Here are a small network's activations along a few directions, averaged over the inputs that share one value of a field.
Values that are neighbours, or in one group, have similar rows; names and order tell nothing.
Strong random noise was added to every row along 11 fixed directions; ignore it. To show where, here is one row again and again, with new noise each time:
[-202 -139  -68  -35  -20   35 -315   22  198   25   59 -184  234  -39
  -36  385  -18 -146 -198 -118  -16   29  -52   11]
[  62  227 -457 -253   41   14 -175   40  211  193   66 -269 -277   23
   81  137  228 -193 -119  -71 -148  134  -91   66]
[-320 -118   74  190 -263 -191  -55 -170  135    7 -106 -145  123  322
  -93  -45  -13 -275 -121 -315 -179  494  445  187]
[-146 -291  -31  370  132 -131  -38   -4  -60  176  156  209  515  171
 -142 -269 -131 -204  389  172 -154 -192  180 -126]
[ -91  -31  -96   13 -205   18  127   -5  -48  324 -120  355  208  270
 -239  -71  -82   14  142   50 -100  -70  141   58]
[ 123  171 -369  147  509   60 -377   -7  -76  -41  437   -4  132  298
 -165  162  111 -397 -131   94 -109  -24 -194  428]
[   3    7  179  260  230  -67  105 -166  -94 -223  228  308  232 -122
 -115  -75   60   55  159  102  104 -148  -24 -169]
[  79  149   87  -72  115   18  487  106  174  -67   13  119   27   -9
 -202  161  -45    2   49  215 -105 -336  148   40]
[ -50 -243 -200  190  119   42 -366  -15 -167 -254  192 -381 -238   37
  171 -348  -11 -198  100 -119   74  338  112   71]
[-160   25 -131 -157 -102   84 -179  164  259  176   79 -376  107  251
  -84  408   58 -298 -397 -209 -232  218  198  283]
[ -18   64  -60   51 -326 -117  370  193 -215   28 -320  -32  125  177
 -194   92 -118 -204  -16   18   -5  -60  326  -62]
[ -36   98 -306  -32  338 -224  -46  -65  321 -119  155 -331 -182 -306
   82   88  264 -224  179    2 -124 -103   17 -285]
[  69  188  -91 -208 -163  106 -144 -138  168  338   25  381  165 -129
   67  210  114  206 -140   63   63  -45 -477 -136]


Field ZAZ:
rep: [  45  -24  249   24  304  175  119  -32  -67  -99  408  137  153  -20
 -115  -61   57  171  -97   62  -57  -63   52   91]
vusid: [-307 -249  -97 -108  158  -71 -237 -213  709  119 -228 -112 -164  245
  -51  307 -192 -225   57  -29 -323   40   50  654]
kan: [-125 -287 -345 -141 -101   75 -467   63 -264  -74 -250 -130 -230  -11
  -27   61 -182  123   46 -170  218   29 -265  103]
fasa: [ -73   23 -144    6 -228 -242  -96 -199   33  -49 -395  185  102 -303
   72  153  -27   29   21   22  204  -37 -286 -399]
zafe: [ 313  376   33   -3   72  -39  308   72 -358 -228  -87    8 -218  -34
    0   44  225  -31 -173    6  233  -51 -115   33]
deno: [-162  125   20   50 -128 -361  -97 -199   96  136 -255   63  201  114
  -70  278    4 -150 -131 -205 -144  147 -108   72]
vob: [  17 -175  -46  -29 -124  -47   55  224   97  337 -147 -153  132   -4
  227 -122 -106  -92  227  129  -36 -165  -27 -297]
lodu: [  54 -106   72   71  134  142    8  268 -196   19   99 -303  -32  148
    7 -257  -63 -168   21   21 -141  -49  360  144]
pep: [ 144   42  -14 -171  493  210  214  349 -122 -155  258 -148 -239   46
 -233   81   15  144   24  108  -51 -426  102  180]
pubuf: [  28  217  370   25  331 -259  452 -345  670 -115  115  519  278 -344
 -163  199  -41  301  205  362 -154 -462 -190 -164]
lesav: [  75   93  -41 -162  105    7  103  115  176  151  -50 -248 -374  -27
  194 -239   67  -59  142   18 -341  -85  238  -42]
gaz: [-242 -349  220 -131 -215  265 -123  317  -80  298  -84  -41  206  244
 -268  287  -22  142 -101 -185   41 -133  363  205]
ponog: [ 229  124  340  -16  -24 -122  415  407  -42 -170  -32 -349  145 -175
  180  141 -173  -59 -128  223 -114 -269   42 -148]
zon: [  99   95  -40 -356 -369  297   21  150  -81  179 -124 -144 -222 -170
  120  127   38  337 -202 -106  167   70  -59 -205]
The values of ZAZ form 4 separate groups.
List the group mates of pubuf, in the order listed.
> rep, fasa, zon
List the group mates of lodu, in the order listed.
> lesav
List the group mates of vob, in the order listed.
> vusid, zafe, gaz

Field TOMET:
fudek: [  86 -183 -432 -174   55  292 -353  131 -394 -181 -232  -83 -440    5
  -93  145    2   69  107  -14  382 -152 -110  295]
rono: [  47  550 -227 -223  -69  -34   97 -181  462  569   96  325  349  240
 -138  283  297  -61 -450   15 -396  146 -119  181]
sufu: [ 336  174 -655  -72  273 -188  199   61  -52   21 -146 -229 -747 -177
  368 -552  334 -102  567  270   71 -161 -133 -189]
reve: [  23  369 -590 -563 -561 -110   36  280  502  682 -544 -360 -161  303
   89  762  170 -495 -402 -104 -308   72  -15  311]
parap: [ 522  279  433 -167  646  -68  690  405  602 -508  289 -518 -275 -356
  293  308 -322 -113 -177  687 -192 -687 -375  269]
figap: [ 270   18 -137  503  -52  -98 -128   89 -782  -33  -20   50   20  161
  118 -778 -222 -431  385  135  106   33   22 -204]
duzu: [  77  188  413 -121 -572  421  160  239 -229  176   53 -140  -98  769
   23  -33  115  -36 -738 -371 -127  822  456  732]
pibe: [-216 -233  184   68  -39  216 -555 -101  133  162  589   18  578 -412
  270   26  159  217 -282 -162  108  209 -301 -470]
pur: [ -47  -44   74 -537 -168   78  489  568  269 -193 -372 -765 -456  -75
  -98  581 -246   48 -245 -101 -139 -236  418   11]
tusip: [ -81 -206 -206 -186 -255  -14 -276  386   19   81 -142 -867 -153 -186
  478   44 -119 -177 -151 -204  -26  272    5 -252]
supe: [ -27  252  222 -295 -650   60  333 -580  185  -15 -493  520 -378  193
 -139  -24  -96  485 -351 -201  175  647  -39  274]
derun: [-513 -267 -344 -359 -449 -207  -13  313  -78  798 -423 -236   44 -133
 -167  -15  235  301  449 -350 -241 -190  484 -777]
vaka: [ 444  185 -455 -161 -508  168  332  142 -382  -11 -689  551  -29  269
 -187  132 -665   -7 -148  488  322 -311 -557  387]
tetog: [-232   42   50 -433 -100  442 -409   86   80  367  196  -41 -134  -74
 -268  399  361  228 -214 -447 -119   45  274  -37]
The values of TOMET form 4 separate groups.
List the group mates of pibe, in the order listed.
> rono, supe, vaka
List the group mates of duzu, in the order listed.
> fudek, sufu, reve
List the group mates of pur, in the order listed.
> parap, tusip, derun
